Each row below holds a small network's activations on one record, seen along a few directions.
Each row is followed by the record's values for the fields Zol, Kore, Pav, Fir.
A field that a record lacks is left out.
The largest differences between rows may come from other fields.
(in the rows, 500 means zero)
Random noise pushes rows far along 14 fixed directions. That doesn't count. These rows show it; they differ only by the noise:
[528 711 619 617 601 465 620 512 524 415 616 665 577 342 463 563 382 511
 527 465 446 484 756 657 481 514 337 499 470 656 521 523 486 485 394 523
 716 495]
[492 446 565 466 378 581 581 547 460 314 521 689 443 433 618 513 513 623
 599 572 325 426 606 565 705 463 290 408 527 437 497 431 428 419 454 368
 498 346]
[447 238 456 436 570 444 340 454 509 571 578 509 527 500 421 297 434 584
 500 539 600 614 411 515 435 575 632 450 414 494 489 498 628 616 472 552
 675 524]
[494 351 494 465 347 710 403 425 325 486 329 268 417 570 476 378 421 496
 452 793 376 358 504 614 674 469 427 536 427 356 369 557 552 524 628 322
 533 500]
[537 655 365 562 608 542 687 719 515 505 562 446 444 548 625 531 668 493
 579 385 410 507 473 305 560 271 329 642 490 500 450 510 501 271 601 372
 346 359]
[733 599 566 458 411 749 412 526 489 535 567 601 467 335 762 553 499 451
 340 742 248 225 643 832 552 417 276 561 654 459 531 540 612 654 358 490
 521 512]
[305 667 595 533 528 542 772 317 678 438 664 538 615 376 598 335 528 447
 561 519 340 613 400 271 636 456 268 543 510 672 456 482 565 186 531 379
 667 422]
[628 732 332 691 688 374 739 731 530 648 594 574 568 573 534 630 647 413
 502 296 555 544 494 482 362 486 388 647 561 526 545 565 565 325 521 663
 412 392]
[497 517 520 558 554 480 333 682 384 317 346 450 554 544 421 555 374 677
 581 500 554 523 731 565 508 480 579 553 247 428 434 522 354 599 429 414
 479 375]
[391 611 556 489 662 650 697 155 540 553 429 463 208 576 597 167 705 416
 675 499 501 453 432 391 465 579 180 722 549 680 604 409 568 577 602 545
 485 687]
[405 588 615 702 476 613 527 648 535 541 447 195 627 573 535 435 317 265
 360 654 635 475 248 365 487 425 709 691 404 297 322 576 581 249 611 368
 442 398]
[339 438 778 591 422 622 517 562 542 401 560 518 401 516 434 469 190 554
 654 476 564 485 647 442 638 440 610 366 273 531 481 458 463 494 531 313
 750 462]
[339 378 490 454 462 600 624 413 477 429 559 567 452 590 463 301 470 765
 692 493 340 540 673 409 771 457 256 361 341 540 533 515 529 444 607 341
 730 338]
[377 525 604 536 511 406 396 495 731 485 581 393 780 377 618 495 445 305
 382 547 561 719 133 283 408 556 802 653 405 553 350 490 548 302 343 510
 529 442]
[614 511 351 472 499 271 482 440 544 576 480 420 744 359 421 466 646 333
 288 581 471 688 239 582 353 607 539 522 655 522 415 525 552 321 422 665
 445 540]
[625 640 309 528 399 580 545 617 466 675 301 480 398 657 597 599 702 484
 621 458 480 500 484 433 460 467 393 544 628 432 560 446 485 434 617 519
 160 469]

[414 583 429 660 645 562 578 599 379 487 475 445 497 675 592 646 481 478
 557 485 533 384 566 443 547 555 473 801 298 473 421 619 523 485 574 490
 512 381] => Zol=p2 Pav=w7 Fir=e2
[520 559 648 549 431 392 497 602 480 245 297 384 572 612 391 531 488 576
 479 412 533 557 610 541 580 570 582 470 286 430 499 526 246 497 432 531
 432 332] => Zol=p1 Kore=l1 Pav=w6 Fir=e2
[531 429 398 508 564 280 550 628 466 501 348 577 489 690 255 285 626 736
 538 284 781 625 545 575 342 538 528 266 578 223 754 464 356 530 527 692
 275 387] => Zol=p1 Kore=l2 Pav=w4 Fir=e2
[486 593 605 578 497 681 466 379 578 610 598 619 588 507 747 552 408 462
 421 605 427 343 594 628 496 636 447 651 502 530 586 579 676 681 351 620
 670 489] => Zol=p2 Pav=w1 Fir=e1
[450 622 594 499 528 447 477 420 660 463 609 692 777 321 584 375 445 543
 414 532 540 616 466 516 383 577 507 416 646 477 567 439 540 455 358 612
 515 444] => Zol=p2 Pav=w4 Fir=e1
[584 393 503 552 490 343 626 776 514 498 507 430 570 614 225 286 481 605
 403 397 620 588 469 590 483 429 536 271 483 302 561 565 482 355 585 556
 503 338] => Zol=p1 Kore=l2 Pav=w6 Fir=e2
[611 336 291 439 515 531 393 715 479 692 590 246 563 669 386 393 502 652
 332 464 440 508 580 500 604 266 595 382 329 398 526 706 639 541 641 476
 612 375] => Zol=p2 Pav=w7 Fir=e2
[405 442 566 347 516 642 342 265 465 359 310 446 313 498 670 328 641 547
 600 652 453 419 415 446 537 547 412 698 465 503 515 385 410 677 447 414
 335 582] => Zol=p2 Pav=w5 Fir=e2
[661 506 282 408 834 509 389 604 400 626 662 495 351 477 370 375 504 727
 580 362 512 487 870 559 401 270 366 481 393 698 534 557 626 828 620 493
 684 634] => Zol=p2 Pav=w6 Fir=e2
[567 495 386 421 306 521 370 423 586 704 346 484 703 651 478 401 548 657
 450 565 421 623 518 543 504 657 508 332 509 465 649 576 573 606 472 668
 456 388] => Zol=p1 Kore=l1 Pav=w2 Fir=e1
[596 646 520 547 586 658 451 545 391 567 346 255 322 509 345 371 433 458
 542 576 542 393 644 593 394 351 410 584 458 554 475 517 518 623 636 402
 462 684] => Zol=p1 Kore=l1 Pav=w4 Fir=e2
[452 746 708 662 522 690 693 564 492 443 542 513 411 348 573 445 340 321
 492 674 550 274 519 510 461 316 347 604 695 400 452 459 542 331 589 274
 405 567] => Zol=p1 Kore=l2 Pav=w5 Fir=e1
[542 589 414 412 456 458 469 361 668 733 536 461 693 482 454 315 583 550
 368 495 434 647 463 496 441 502 447 360 592 571 663 564 605 488 493 625
 562 508] => Zol=p2 Pav=w5 Fir=e1
[490 448 398 402 437 355 549 475 494 386 430 615 599 527 388 362 630 758
 582 397 474 660 599 476 571 532 383 258 556 428 615 464 368 433 494 555
 383 339] => Zol=p1 Kore=l2 Pav=w4 Fir=e2
[465 551 588 380 600 458 277 419 598 288 526 590 591 309 661 514 526 574
 540 509 422 606 545 456 470 519 546 628 359 676 456 415 391 645 240 490
 513 498] => Zol=p2 Pav=w3 Fir=e2
[443 409 723 639 534 479 578 572 457 376 584 651 358 510 421 675 298 457
 633 387 583 414 619 616 527 605 559 494 304 617 491 504 452 584 409 502
 775 501] => Zol=p1 Kore=l1 Pav=w4 Fir=e1
[361 555 537 552 678 418 733 396 449 386 411 318 403 524 370 239 590 381
 533 468 632 548 342 319 465 468 403 626 530 488 409 463 433 292 660 438
 427 586] => Zol=p1 Kore=l2 Pav=w7 Fir=e1
[523 730 490 618 596 442 599 382 441 527 425 538 610 363 374 445 418 367
 385 620 636 467 536 647 300 566 417 519 767 442 487 506 522 409 575 570
 426 650] => Zol=p2 Pav=w7 Fir=e2
[707 507 536 327 386 545 499 554 705 531 470 389 380 571 699 367 822 474
 393 370 334 524 327 467 548 391 457 452 520 513 658 461 438 533 403 625
 289 424] => Zol=p1 Kore=l1 Pav=w3 Fir=e2
[521 589 373 455 594 438 358 458 612 732 661 446 737 269 290 296 334 535
 390 556 605 713 516 420 298 296 623 295 644 602 467 519 688 456 606 442
 647 666] => Zol=p2 Pav=w2 Fir=e2
[416 371 587 569 674 534 531 491 475 497 626 625 290 507 547 455 415 444
 665 476 692 443 438 416 408 555 565 619 455 546 449 425 585 595 530 492
 586 614] => Zol=p1 Kore=l2 Pav=w2 Fir=e2
[529 573 543 497 605 694 383 675 472 372 550 683 456 416 811 537 473 628
 608 606 444 332 619 494 511 399 360 707 479 425 484 455 510 633 374 368
 369 363] => Zol=p1 Kore=l1 Pav=w5 Fir=e1
[565 449 757 466 403 464 433 466 580 444 467 429 335 484 382 550 409 426
 459 399 516 457 592 629 541 473 667 358 383 609 599 477 359 653 394 548
 629 643] => Zol=p2 Pav=w5 Fir=e2
[388 395 785 448 517 537 649 480 675 325 625 355 362 578 512 235 523 539
 452 366 408 463 444 403 753 340 476 441 266 511 603 536 416 446 468 415
 689 374] => Zol=p2 Pav=w5 Fir=e2
[493 374 398 483 493 354 537 575 456 510 696 648 609 399 405 579 432 593
 447 456 454 541 569 548 557 437 508 321 561 467 505 531 524 385 486 468
 651 439] => Zol=p2 Pav=w5 Fir=e1
[480 543 560 362 469 463 491 576 691 275 528 659 552 395 659 429 650 688
 636 397 367 665 481 292 590 396 427 408 491 577 554 366 344 425 347 432
 337 328] => Zol=p1 Kore=l1 Pav=w2 Fir=e2
[778 468 540 425 435 499 353 574 506 502 395 199 418 558 505 614 619 362
 230 477 337 398 507 712 559 406 591 558 359 554 498 631 407 673 370 601
 481 563] => Zol=p2 Pav=w2 Fir=e1
[477 445 536 494 629 445 294 615 431 315 426 410 595 536 383 475 397 737
 513 465 546 526 724 559 531 476 600 530 192 487 472 566 403 673 396 449
 595 399] => Zol=p2 Pav=w7 Fir=e2
[466 506 442 434 423 539 582 449 523 520 308 191 446 674 410 368 660 510
 569 481 377 615 387 314 629 449 413 512 361 569 430 534 455 367 671 414
 431 475] => Zol=p1 Kore=l2 Pav=w6 Fir=e2
[615 566 421 482 378 448 374 590 499 555 389 471 690 554 463 709 478 577
 411 457 404 547 636 610 541 550 581 420 410 476 509 603 430 537 411 600
 489 394] => Zol=p2 Pav=w7 Fir=e2
[450 436 694 365 403 611 227 279 479 345 347 456 301 342 615 536 445 381
 532 685 486 438 439 511 478 542 660 561 507 577 415 322 365 719 403 381
 416 768] => Zol=p2 Pav=w3 Fir=e2
[554 362 596 461 371 472 522 660 568 469 343 367 235 785 368 554 598 583
 629 185 549 557 545 432 611 446 641 290 275 506 659 450 293 583 546 546
 412 454] => Zol=p2 Pav=w6 Fir=e2
[467 365 541 474 546 543 337 579 440 255 538 394 536 397 711 691 462 372
 458 668 347 441 360 464 610 528 614 833 259 569 185 526 493 502 360 368
 549 432] => Zol=p1 Kore=l1 Pav=w3 Fir=e2
[454 371 366 407 457 617 403 319 309 509 466 300 331 465 586 726 530 298
 509 664 325 395 390 393 625 462 521 687 465 622 234 495 516 506 625 303
 502 711] => Zol=p2 Pav=w4 Fir=e1
[589 654 654 526 453 501 563 294 369 336 151 219 324 553 340 494 598 362
 360 564 409 289 626 803 564 545 348 632 479 469 568 575 246 586 455 545
 401 658] => Zol=p2 Pav=w5 Fir=e2
[421 483 659 555 350 574 612 414 520 578 513 379 484 578 294 378 299 476
 402 528 508 428 584 563 640 439 532 278 470 415 596 591 509 438 630 459
 706 521] => Zol=p2 Pav=w5 Fir=e2
[513 378 552 529 522 510 461 658 489 445 621 601 560 498 516 440 365 602
 426 501 595 473 540 549 524 469 612 354 493 313 512 503 517 529 493 500
 526 353] => Zol=p2 Pav=w4 Fir=e2
[457 466 771 661 277 681 767 486 397 430 480 463 194 540 524 675 330 224
 555 594 419 232 492 582 748 509 442 491 488 490 406 460 464 338 640 335
 625 565] => Zol=p2 Pav=w3 Fir=e2
[381 263 481 480 672 570 426 576 585 593 740 431 439 502 705 402 467 370
 455 509 622 475 137 245 474 405 727 724 431 446 344 513 719 472 517 432
 571 504] => Zol=p2 Pav=w7 Fir=e2
[441 310 474 442 406 667 369 455 498 499 528 555 522 567 657 505 451 644
 525 619 400 433 521 502 649 521 497 516 420 426 497 538 598 604 446 425
 589 385] => Zol=p2 Pav=w1 Fir=e2
[519 580 237 469 647 283 144 402 340 517 358 468 836 326 238 685 377 623
 516 603 549 714 694 625 239 663 615 609 370 691 325 583 504 665 411 537
 642 623] => Zol=p1 Kore=l1 Pav=w6 Fir=e2

Which values does each new row have?
[477 630 589 414 545 529 304 356 643 516 480 549 572 367 504 335 457 575
 512 523 574 599 555 466 324 482 577 471 546 616 610 431 486 684 388 520
 497 618] => Zol=p1 Kore=l1 Pav=w2 Fir=e2
[536 262 438 521 459 346 663 571 490 544 728 615 526 490 440 588 496 443
 418 429 440 535 386 531 616 522 507 337 524 524 452 558 603 337 521 554
 711 423] => Zol=p2 Pav=w2 Fir=e1
[522 360 784 452 519 354 543 544 716 348 596 600 315 512 534 473 612 450
 521 233 560 531 378 528 489 545 636 449 386 599 697 412 347 601 247 660
 563 488] => Zol=p1 Kore=l1 Pav=w5 Fir=e2
[439 411 282 535 810 364 409 586 275 392 405 263 539 470 335 316 540 496
 470 586 703 588 334 406 332 430 560 736 441 376 237 526 520 438 643 387
 350 531] => Zol=p2 Pav=w4 Fir=e1
[614 606 633 478 473 401 531 633 661 368 388 354 447 661 624 582 765 440
 355 253 456 481 421 477 560 456 618 588 379 433 690 527 231 508 292 673
 232 353] => Zol=p2 Pav=w5 Fir=e2
[626 662 470 510 452 397 500 719 528 423 352 293 657 499 411 481 594 486
 368 437 498 628 456 477 451 351 564 423 503 397 470 493 348 308 520 509
 245 391] => Zol=p2 Pav=w4 Fir=e1
[549 474 430 428 435 395 560 305 624 673 583 462 617 504 343 400 556 490
 369 434 409 621 519 583 533 569 455 285 569 626 611 582 603 502 527 676
 723 581] => Zol=p2 Pav=w6 Fir=e2
[539 374 264 395 407 533 359 525 456 678 535 521 399 454 500 713 555 516
 635 473 403 555 502 409 509 377 562 426 542 635 433 460 564 521 568 390
 495 635] => Zol=p2 Pav=w4 Fir=e2
[561 561 336 338 292 618 521 250 740 863 563 638 535 573 674 581 751 547
 619 397 194 638 455 387 563 587 310 384 588 828 699 516 677 545 472 651
 609 520] => Zol=p1 Kore=l1 Pav=w4 Fir=e2
[455 543 633 626 517 508 632 336 610 550 600 376 671 632 627 581 523 286
 244 516 343 403 385 631 613 723 477 728 313 576 527 748 621 494 354 727
 792 400] => Zol=p2 Pav=w4 Fir=e1
[433 704 558 399 425 558 400 505 681 564 412 484 448 462 447 357 479 641
 721 360 584 715 609 242 419 311 560 283 524 609 619 322 392 505 574 356
 354 594] => Zol=p2 Pav=w3 Fir=e2
[396 330 596 461 345 575 598 506 549 528 604 368 248 537 533 606 479 309
 536 431 462 454 316 285 690 365 670 426 453 565 428 448 468 347 636 335
 548 606] => Zol=p2 Pav=w7 Fir=e2
[458 304 297 527 474 607 389 518 255 582 382 475 528 568 548 503 437 513
 491 787 573 364 408 594 481 620 509 637 580 243 354 551 648 532 601 447
 426 461] => Zol=p1 Kore=l2 Pav=w7 Fir=e2
[347 437 491 594 559 477 331 662 423 472 404 292 649 616 355 417 253 593
 519 543 713 578 503 342 478 432 775 533 248 322 368 554 494 466 615 337
 512 381] => Zol=p2 Pav=w5 Fir=e1
[679 588 527 465 679 506 475 617 495 317 438 320 405 563 715 478 767 450
 292 422 395 353 498 585 503 387 442 783 418 433 533 553 367 657 326 610
 272 439] => Zol=p2 Pav=w1 Fir=e1
[662 285 363 615 436 469 509 646 526 872 663 553 531 597 607 630 505 238
 276 552 654 402 147 635 352 628 733 546 729 291 512 571 800 471 498 738
 484 509] => Zol=p2 Pav=w1 Fir=e2
[640 450 514 629 559 258 665 562 396 522 636 370 497 458 200 681 408 246
 271 419 497 495 521 749 498 527 594 412 453 599 400 631 488 397 540 627
 796 630] => Zol=p2 Pav=w3 Fir=e2
[677 395 325 476 602 464 539 503 305 539 466 478 331 507 499 558 675 410
 473 585 402 346 448 704 474 556 306 688 586 508 439 544 564 577 519 579
 451 590] => Zol=p1 Kore=l1 Pav=w5 Fir=e2
[421 666 476 524 403 668 393 484 560 583 249 242 541 724 595 573 513 524
 628 520 429 543 501 245 579 481 568 695 269 548 472 561 464 510 562 409
 358 418] => Zol=p1 Kore=l1 Pav=w5 Fir=e2
[546 319 530 372 281 552 403 427 462 495 514 514 571 445 471 490 407 574
 434 704 309 477 540 683 671 555 464 298 500 484 468 535 541 533 456 468
 667 465] => Zol=p1 Kore=l2 Pav=w5 Fir=e2
